A small network was trained on invented records. Each row is its activation on one of them, seen along a few directions.
Each row is followed by the record's values for the fields L, J, T, H, V, E, Y, F.
A field that a record lacks is left out.
Other fields move the rows too, some of them a lot.
In the rows, zero is written as 500.
Strong random noise was added to every row along 19 fixed directions; ignore it. To show where, here is one row again and again, with new noise each time:
[321 400 430 555 344 574 444 514 553 594 471 360 443 472 466 340 377 536
 444 523 443 396 418 442 456 463 505 413 353 470 488 692 397 494 521 471
 527 381 404 612 518 418 496]
[489 408 232 774 523 378 239 571 547 536 372 229 556 270 387 647 830 407
 270 631 586 406 767 452 321 765 481 475 549 416 424 352 458 434 567 497
 443 629 620 417 595 667 316]
[406 593 528 394 460 583 567 324 913 360 346 582 483 825 511 521 510 316
 274 449 680 460 587 504 615 652 491 634 582 474 257 593 354 343 681 485
 803 451 325 379 471 566 479]
[514 231 425 426 497 493 599 573 563 410 585 583 378 690 633 523 479 378
 453 383 520 380 464 398 577 323 660 605 614 438 545 358 752 368 667 346
 671 337 498 530 253 626 582]
[528 478 563 459 666 725 383 467 513 254 600 432 518 471 433 633 378 463
 633 486 113 392 629 417 548 303 600 477 648 589 652 425 567 597 679 310
 364 255 302 563 581 578 621]
[485 770 555 415 392 508 551 362 565 288 493 449 569 459 240 656 484 469
 431 534 611 448 543 343 596 468 511 621 614 635 685 264 519 508 687 482
 793 706 564 659 439 782 403]
[408 506 619 575 568 413 434 691 368 578 691 578 479 372 847 610 695 472
 403 552 552 619 586 744 363 319 333 873 685 437 266 263 178 526 573 547
 557 497 462 517 686 425 309]
[319 838 363 727 770 602 415 619 649 685 642 382 529 311 676 300 439 446
 316 602 560 340 393 673 395 795 530 564 341 414 497 504 614 572 434 677
 505 581 586 422 494 359 314]
[467 607 512 370 715 483 502 730 654 716 383 356 566 461 628 163 469 438
 459 302 410 510 454 503 370 551 675 341 391 333 614 651 644 726 514 579
 426 501 531 456 439 606 720]
[629 528 472 553 539 413 609 366 257 319 658 692 407 589 262 552 264 678
 685 490 421 501 584 502 561 407 667 499 572 660 652 294 552 580 640 475
 385 244 575 538 379 445 505]
[472 850 626 411 498 656 629 452 456 456 834 500 560 532 416 421 330 620
 756 540 420 552 427 528 538 294 542 787 486 531 712 406 481 750 684 719
 476 339 393 575 496 505 540]
[630 844 599 723 339 706 494 266 488 344 391 259 637 693 292 560 504 393
 667 586 472 476 452 512 440 472 400 564 388 843 277 600 434 313 521 707
 608 504 548 399 688 396 379]
[551 487 540 335 304 441 551 363 670 503 555 487 659 742 379 369 500 534
 584 513 613 442 392 483 485 571 488 534 413 536 485 731 468 499 515 598
 553 426 495 453 536 444 543]
[355 459 324 707 400 560 424 340 443 316 607 615 489 474 280 379  80 552
 434 666 462 297 406 448 566 504 478 388 419 670 638 538 500 584 430 404
 352 318 418 566 433 293 407]
[357 426 331 334 316 690 555 265 739 240 791 546 506 535 458 580 283 551
 356 560 491 395 536 399 648 497 552 669 604 425 696 358 527 590 592 445
 447 452 282 576 465 575 342]
[468 451 381 307 105 417 694 507 672 343 668 785 453 794 388 540 283 466
 444 514 676 666 409 419 654 386 420 563 388 506 670 450 473 561 637 652
 553 539 330 456 243 621 528]
[487 481 434 539 668 389 473 559 302 598 544 589 522 460 619 477 348 671
 530 543 395 487 407 772 405 678 421 478 423 451 320 475 304 431 293 536
 464 493 763 424 726 162 235]
[521 363 525 210 491 446 681 580 564 598 663 425 396 609 760 587 669 560
 583 236 619 526 583 643 460 521 679 629 515 248 457 471 589 370 468 695
 591 437 738 430 664 585 401]
[428 349 469 455 726 369 443 681 440 533 505 770 424 569 739 542 482 408
 339 460 608 427 470 700 498 573 414 514 545 445 366 438 530 302 348 388
 671 411 660 440 553 351 437]
[326 573 750 316 721 390 597 761 715 530 577 704 389 470 783 452 280 421
 455 324 494 329 299 634 629 511 586 354 431 476 572 657 539 520 501 417
 778 619 587 565 427 492 512]
[629 359 341 639 615 633 594 282 452 571 563 525 507 597 487 351 586 638
 541 524 537 466 524 382 535 580 582 665 558 440 394 443 680 481 531 401
 386 360 305 517 289 369 601]

[513 443 591 368 412 771 493 283 426 235 603 577 440 606 431 715 413 485
 454 527 383 369 439 355 633 208 456 654 681 730 527 304 670 221 598 192
 791 379 374 776 486 521 474] -> L=l1 T=t1 H=h5 E=e3 Y=y2
[397 259 472 619 624 531 385 749 490 481 657 620 448 516 518 657 421 416
 732 662 388 254 336 533 644 479 334 499 355 405 499 662 553 339 449 470
 553 348 514 391 551 369 510] -> L=l1 T=t1 H=h1 E=e2 Y=y2
[259 652 445 386 313 396 294 608 428 581 558 620 570 504 292 515 484 514
 391 758 681 594 498 635 417 530 167 618 380 473 573 539 160 501 461 652
 657 346 505 551 727 433 451] -> L=l3 J=j5 T=t4 E=e2 Y=y2
[474 477 150 623 360 659 446 384 519 346 630 669 419 686 508 516 178 438
 214 731 356 510 368 526 526 514 466 544 464 621 496 271 603 371 569 400
 441 370 394 448 271 323 313] -> L=l1 T=t5 H=h3 V=v5 E=e3 Y=y2 F=f2
[353 494 440 581 309 482 324 508 444 549 382 522 460 657 426 373 498 345
 249 612 660 465 476 544 353 390 367 545 470 653 369 557 396 308 530 454
 719 215 476 575 530 396 521] -> L=l1 T=t4 E=e2 Y=y3
[744 359 443 455 414 297 503 586 421 543 534 533 646 626 440 453 532 544
 619 593 349 537 308 414 430 453 522 445 464 584 580 450 604 536 620 398
 468 570 568 499 266 495 593] -> L=l3 J=j2 T=t5 H=h3 V=v5 E=e2 Y=y3 F=f2
[792 575 665 545 571 662 541 633 321 440 547 228 428 566 570 823 669 457
 871 347 155 543 524 551 407 265 606 480 447 655 388 396 710 226 615 633
 544 495 719 434 680 578 454] -> L=l1 T=t1 H=h5 E=e3 Y=y2
[320 305 333 519 347 285 327 611 491 695 566 541 436 460 580 288 568 459
 160 609 697 449 495 569 312 489 538 544 527 402 539 495 464 536 513 447
 476 254 556 556 425 466 485] -> L=l3 J=j2 T=t1 H=h1 E=e3 Y=y2
[440 328 539 448 502 654 444 432 456 468 459 373 666 403 695 381 618 394
 435 432 567 470 532 427 449 291 391 688 692 423 446 477 522 581 291 422
 405 484 394 560 696 520 556] -> L=l2 T=t3 H=h4 V=v5 E=e3 Y=y2 F=f1
[424 357 358 423 517 763 605 356 581 602 513 124 506 342 579 387 440 687
 619 365 364 329 441 404 528 675 681 403 371 235 550 664 650 492 267 534
 384 591 572 562 648 458 379] -> L=l3 J=j2 T=t4 E=e2 Y=y3
[607 306 435 392 355 529 534 550 449 708 813 339 299 424 702 609 732 688
 579 439 377 597 561 521 394 452 734 411 423 470 660 485 704 441 599 494
 344 384 427 661 404 496 559] -> L=l3 J=j2 T=t5 H=h4 V=v3 E=e2 Y=y2 F=f2
[547 326 439 425 584 514 326 582 467 352 440 494 667 259 536 588 515 356
 317 544 383 413 462 330 520 410 421 389 661 539 723 307 763 565 329 224
 410 796 528 605 477 698 517] -> L=l2 T=t5 H=h1 V=v4 E=e2 Y=y2 F=f2
[718 558 510 614 627 630 625 209 866 379 426 511 652 819 545 386 391 432
 553 524 371 336 298 465 627 800 600 428 450 639 233 730 634 398 554 408
 508 623 375 277 300 283 490] -> L=l1 T=t5 H=h4 V=v1 E=e2 Y=y3 F=f2
[627 438 529 504 677 274 585 536 835 684 412 347 687 569 615 137 594 578
 530 414 320 492 499 462 348 660 767 596 636 236 317 592 274 864 917 455
 363 567 369 350 266 562 595] -> L=l2 T=t3 H=h2 V=v4 E=e3 Y=y2 F=f2
[487 420 217 626 451 766 606 345 648 368 340 609 532 797 524 393 349 320
 368 513 617 578 477 414 628 568 339 613 430 406 288 513 580 400 349 588
 411 496 261 244 390 416 518] -> L=l1 T=t4 E=e2 Y=y2
[288 442 429 674 553 577 358 677 533 604 289 268 506 256 552 502 486 432
 478 565 376 425 493 484 486 583 355 393 394 329 394 651 260 518 403 511
 489 649 494 467 682 490 397] -> L=l1 T=t3 H=h3 V=v3 E=e2 Y=y3 F=f2
[499 412 573 540 698 263 515 733 601 572 641 736 455 508 681 512 603 427
 511 473 654 438 481 624 528 602 506 510 508 415 467 552 549 530 538 513
 529 508 529 377 382 470 553] -> L=l3 J=j1 T=t5 H=h4 V=v4 E=e2 Y=y3 F=f2
[537 371 442 452 522 448 575 400 354 506 279 326 609 351 436 403 670 482
 521 323 756 483 645 357 489 525 588 513 647 326 591 436 673 587 222 554
 393 623 747 481 604 716 537] -> L=l3 J=j4 T=t5 H=h3 V=v4 E=e2 Y=y3 F=f2
[452 508 523 645 590 464 451 459 478 517 439 468 365 350 597 416 469 473
 282 454 505 363 542 503 442 503 699 374 605 642 495 434 594 484 550 287
 536 476 533 648 374 477 456] -> L=l1 T=t5 H=h3 V=v3 E=e3 Y=y2 F=f2
[320 679 448 565 411 351 478 647 695 613 816 647 475 403 411 423 423 538
 492 682 734 459 428 594 544 683 438 506 267 424 708 658 445 728 545 788
 389 514 437 413 411 469 459] -> L=l1 T=t5 H=h1 V=v3 E=e2 Y=y2 F=f2
[539 691 572 586 365 427 492 436 435 380 753 416 501 465 417 640 512 535
 640 542 530 515 615 628 415 449 582 552 504 677 601 424 429 582 594 714
 386 390 607 471 637 489 365] -> L=l3 J=j2 T=t3 H=h4 V=v1 E=e2 Y=y3 F=f1
[710 316 315 504 568 171 379 602 350 518 774 679 760 428 521 453 506 611
 447 736 395 473 326 548 357 594 449 554 596 544 647 238 591 666 508 325
 315 625 629 489 307 379 399] -> L=l3 J=j4 T=t4 E=e2 Y=y3
[579 468 732 696 688 565 715 461 382 476 516 588 322 666 509 489 516 476
 927 341 584 379 497 452 691 324 650 537 501 591 427 668 672 405 565 504
 590 195 445 475 342 411 786] -> L=l3 J=j2 T=t3 H=h4 V=v2 E=e3 Y=y2 F=f1
[485 529 313 559 473 524 439 456 566 390 574 521 418 413 242 599 334 601
 545 515 446 499 678 470 545 709 556 180 324 540 744 588 561 610 469 597
 197 451 408 439 514 509 518] -> L=l1 T=t3 H=h2 V=v3 E=e2 Y=y2 F=f2
[356 413 309 505 397 631 472 488 856 622 411 170 497 359 475 434 483 559
 269 625 245 325 335 219 535 674 610 454 423 320 525 516 450 471 829 224
 755 785 305 715 209 654 402] -> L=l3 J=j1 T=t4 E=e3 Y=y2
[622 358 260 531 189 674 635 347 728 481 399 241 524 797 474 437 507 477
 529 460 384 616 473 357 467 536 576 511 362 396 334 584 494 424 627 649
 385 509 352 310 391 535 483] -> L=l3 J=j2 T=t3 H=h2 V=v5 E=e3 Y=y2 F=f1
[481 286 557 511 433 520 355 711 508 407 557 623 489 462 521 778 484 388
 530 684 289 424 324 422 630 331 256 436 455 593 518 517 474 342 548 284
 637 634 380 568 458 519 510] -> L=l1 T=t1 H=h1 E=e3 Y=y2
[554 329 298 511 237 257 644 592 705 529 616 467 567 686 606 480 581 399
 447 572 683 489 340 493 483 590 559 710 481 292 449 405 521 483 636 687
 568 688 696 269 264 625 292] -> L=l3 J=j4 T=t5 H=h1 V=v4 E=e2 Y=y3 F=f2
[542 600 586 727 514 651 595 347 364 536 248 316 535 650 424 208 513 404
 623 429 567 443 431 366 464 270 576 681 561 568 315 558 566 474 537 525
 598 297 503 495 407 488 665] -> L=l3 J=j2 T=t1 H=h5 E=e3 Y=y2
[505 466 358 415 439 736 406 456 462 550 291 261 597 697 441 382 620 358
 473 522 439 511 470 339 406 369 451 613 522 480 485 482 624 317 559 399
 707 267 409 573 482 555 716] -> L=l3 J=j2 T=t3 H=h4 V=v5 E=e2 Y=y2 F=f2
[553 325 598 409 502 454 458 669 339 603 834 673 496 425 628 613 689 582
 653 563 543 553 461 550 506 323 362 633 502 489 595 479 599 513 425 512
 408 437 405 592 542 448 602] -> L=l2 T=t2 H=h1 E=e2 Y=y3
[433 645 766 510 530 450 799 508 479 508 963 660 378 423 742 513 437 653
 774 392 691 487 443 676 629 358 613 784 527 444 565 470 466 700 528 759
 459 495 512 514 474 432 401] -> L=l3 J=j2 T=t3 H=h2 V=v1 E=e3 Y=y2 F=f1
[408 315 625 729 272 472 621 524 409 484 569 605 296 467 635 497 457 470
 509 461 656 464 415 447 581 203 477 550 487 605 390 559 456 451 491 471
 527 516 387 609 357 456 481] -> L=l3 J=j5 T=t1 H=h5 E=e3 Y=y2
[532 368 595 469 385 432 444 524 504 589 596 589 534 349 607 780 786 563
 469 654 627 520 411 521 577 631 221 480 443 556 402 584 433 300 323 405
 628 881 445 614 572 421 374] -> L=l3 J=j4 T=t5 H=h3 V=v4 E=e2 Y=y3 F=f2
[576 691 565 525 587 753 687 261 403 621 548 474 434 535 448 487 596 759
 701 477 495 679 602 499 574 540 492 719 482 440 325 497 397 492 551 622
 474 444 268 559 532 380 544] -> L=l1 T=t4 E=e3 Y=y2
[526 372 455 205 248 293 536 263 741 475 505 591 406 741 314 693 568 690
 365 530 593 472 591 557 546 826 614 406 494 479 398 591 288 250 676 413
 733 435 601 519 536 487 322] -> L=l3 J=j2 T=t5 H=h1 V=v1 E=e3 Y=y2 F=f2
[389 322 517 131 353 440 505 337 493 364 520 559 422 666 471 667 330 660
 529 454 374 524 643 689 524 537 548 513 625 362 437 544  99 410 487 465
 527 182 647 464 885 398 294] -> L=l3 J=j1 T=t5 H=h3 V=v3 E=e2 Y=y3 F=f2
[569 691 651 494 348 617 676 470 417 646 491 316 254 526 510 558 609 609
 670 265 546 681 602 564 447 426 669 363 285 577 449 645 581 369 475 796
 475 464 578 528 598 536 536] -> L=l3 J=j3 T=t1 H=h5 E=e2 Y=y2
[486 176 506 497 268 257 426 800 521 693 393 443 419 565 420 528 705 450
 636 503 528 555 516 426 447 410 442 346 335 374 473 769 356 459 641 571
 510 406 484 452 466 621 693] -> L=l1 T=t5 H=h3 V=v4 E=e2 Y=y3 F=f2

Here are new rows. What are their fields?
[373 415 391 628 628 386 359 888 695 512 412 696 421 643 495 518 478 213
 494 609 462 554 571 535 569 519 394 443 416 316 507 630 376 600 722 565
 440 282 298 201 323 605 747] -> L=l3 J=j4 T=t5 H=h3 V=v4 E=e2 Y=y3 F=f2
[684 202 529 661 290 476 368 468 459 422 598 483 445 750 441 766 787 437
 642 650 398 513 621 496 433 310 410 659 581 636 221 521 367 242 767 443
 472 195 341 403 550 444 524] -> L=l1 T=t1 H=h5 E=e2 Y=y2
[514 285 598 318 338 299 636 551 691 480 591 561 556 510 491 442 408 632
 683 384 453 563 523 482 555 487 566 388 449 335 572 724 269 818 559 617
 231 589 387 404 525 581 551] -> L=l1 T=t4 E=e3 Y=y2
[382 769 547 709 846 515 484 402 480 468 529 543 696 120 435 294 300 577
 495 586 599 279 407 477 590 710 452 513 550 501 653 485 556 817 270 470
 382 793 549 562 497 413 405] -> L=l2 T=t3 H=h2 V=v4 E=e2 Y=y2 F=f2
[746 300 408 391 453 249 629 445 645 426 483 607 548 842 344 674 723 456
 657 414 814 396 538 483 580 809 563 455 436 430 433 597 758 216 434 648
 614 535 820 210 462 587 494] -> L=l3 J=j5 T=t1 H=h5 E=e2 Y=y3
[496 456 557 632 853 563 417 527 621 502 587 380 539 274 707 572 604 498
 566 534 315 305 562 569 530 663 605 536 624 352 423 515 511 590 479 406
 340 558 509 400 615 459 395] -> L=l3 J=j2 T=t5 H=h1 V=v3 E=e2 Y=y2 F=f2
[491 613 731 498 513 499 244 225 575 429 759 355 620 311 444 644 680 582
 467 715 483 166 547 613 418 638 560 554 679 776 520 595 451 430 543 311
 553 383 577 682 787 364 294] -> L=l1 T=t5 H=h3 V=v3 E=e3 Y=y2 F=f2
[410 608 521 526 529 636 506 671 577 365 472 476 449 491 558 597 349 278
 586 394 476 496 501 515 596 427 453 328 353 545 633 605 631 500 382 661
 468 553 494 384 570 591 571] -> L=l1 T=t3 H=h4 V=v1 E=e2 Y=y3 F=f2
[461 550 716 167 547 506 604 414 455 648 519 689 402 571 558 469 654 640
 429 364 713 623 564 538 550 424 482 679 616 429 462 490 473 418 494 444
 750 395 433 711 549 525 639] -> L=l2 T=t1 H=h5 E=e2 Y=y2
[488 864 680 456 564 687 523 217 738 493 524 216 637 469 311 363 692 504
 609 435 670 379 671 411 500 611 675 647 569 484 600 673 602 683 581 690
 462 398 422 497 624 678 624] -> L=l3 J=j2 T=t1 H=h5 E=e2 Y=y3
[677 509 461 351 462 632 598 215 393 609 399 423 452 730 598 297 619 624
 346 330 470 724 641 525 314 432 704 594 640 562 318 372 561 419 558 410
 454 234 394 596 450 407 610] -> L=l3 J=j2 T=t4 E=e2 Y=y2
[322 495 310 478 549 432 562 535 344 623 650 733 242 520 381 479 400 674
 487 529 737 527 599 575 577 614 538 565 427 325 664 416 527 454 507 587
 570 168 558 556 391 432 537] -> L=l3 J=j1 T=t3 H=h2 V=v3 E=e2 Y=y2 F=f2
[442 452 384 689 673 432 431 598 515 661 263 635 270 516 623 643 715 412
 283 526 690 566 655 623 525 800 415 372 439 454 241 534 438 195 445 431
 677 510 484 408 430 401 502] -> L=l3 J=j2 T=t5 H=h4 V=v3 E=e3 Y=y2 F=f2
[589 242 310 759 439 139 263 785 330 385 441 417 714 579 329 619 659 244
 605 745 505 358 495 479 333 382 365 689 614 466 466 280 397 462 679 521
 545 372 832 249 508 642 419] -> L=l3 J=j2 T=t4 E=e3 Y=y2
[653 286 534 721 439 280 622 587 204 518 576 438 331 492 531 672 699 568
 721 427 549 485 579 497 451 292 656 664 620 489 384 265 514 382 668 539
 546 421 767 497 411 581 391] -> L=l3 J=j2 T=t1 H=h5 E=e2 Y=y3
[602 202 533 291 324 522 623 289 537 301 606 590 223 639 518 950 470 704
 618 342 356 551 733 611 635 597 636 281 513 543 371 560 374 202 488 439
 430 414 508 483 728 410 295] -> L=l1 T=t5 H=h3 V=v4 E=e2 Y=y3 F=f2
[618 343 391 302 443 311 480 472 645 450 383 490 696 598 285 373 454 495
 508 497 457 461 479 354 499 618 604 350 532 404 685 569 585 669 550 447
 369 537 595 400 395 672 625] -> L=l1 T=t5 H=h3 V=v4 E=e3 Y=y2 F=f2
[448 531 750 307 617 467 436 597 748 455 706 412 523 378 553 639 526 519
 645 426 365 265 510 560 546 577 621 359 476 516 648 716 522 544 587 461
 561 516 542 561 679 574 491] -> L=l1 T=t4 E=e2 Y=y3
[568 301 501 531 513 583 589 321 427 244 240 650 532 680 286 676 448 483
 657 485 497 536 603 325 741 417 316 624 654 444 299 452 324 393 477 394
 561 503 376 401 554 552 544] -> L=l2 T=t1 H=h5 E=e2 Y=y3
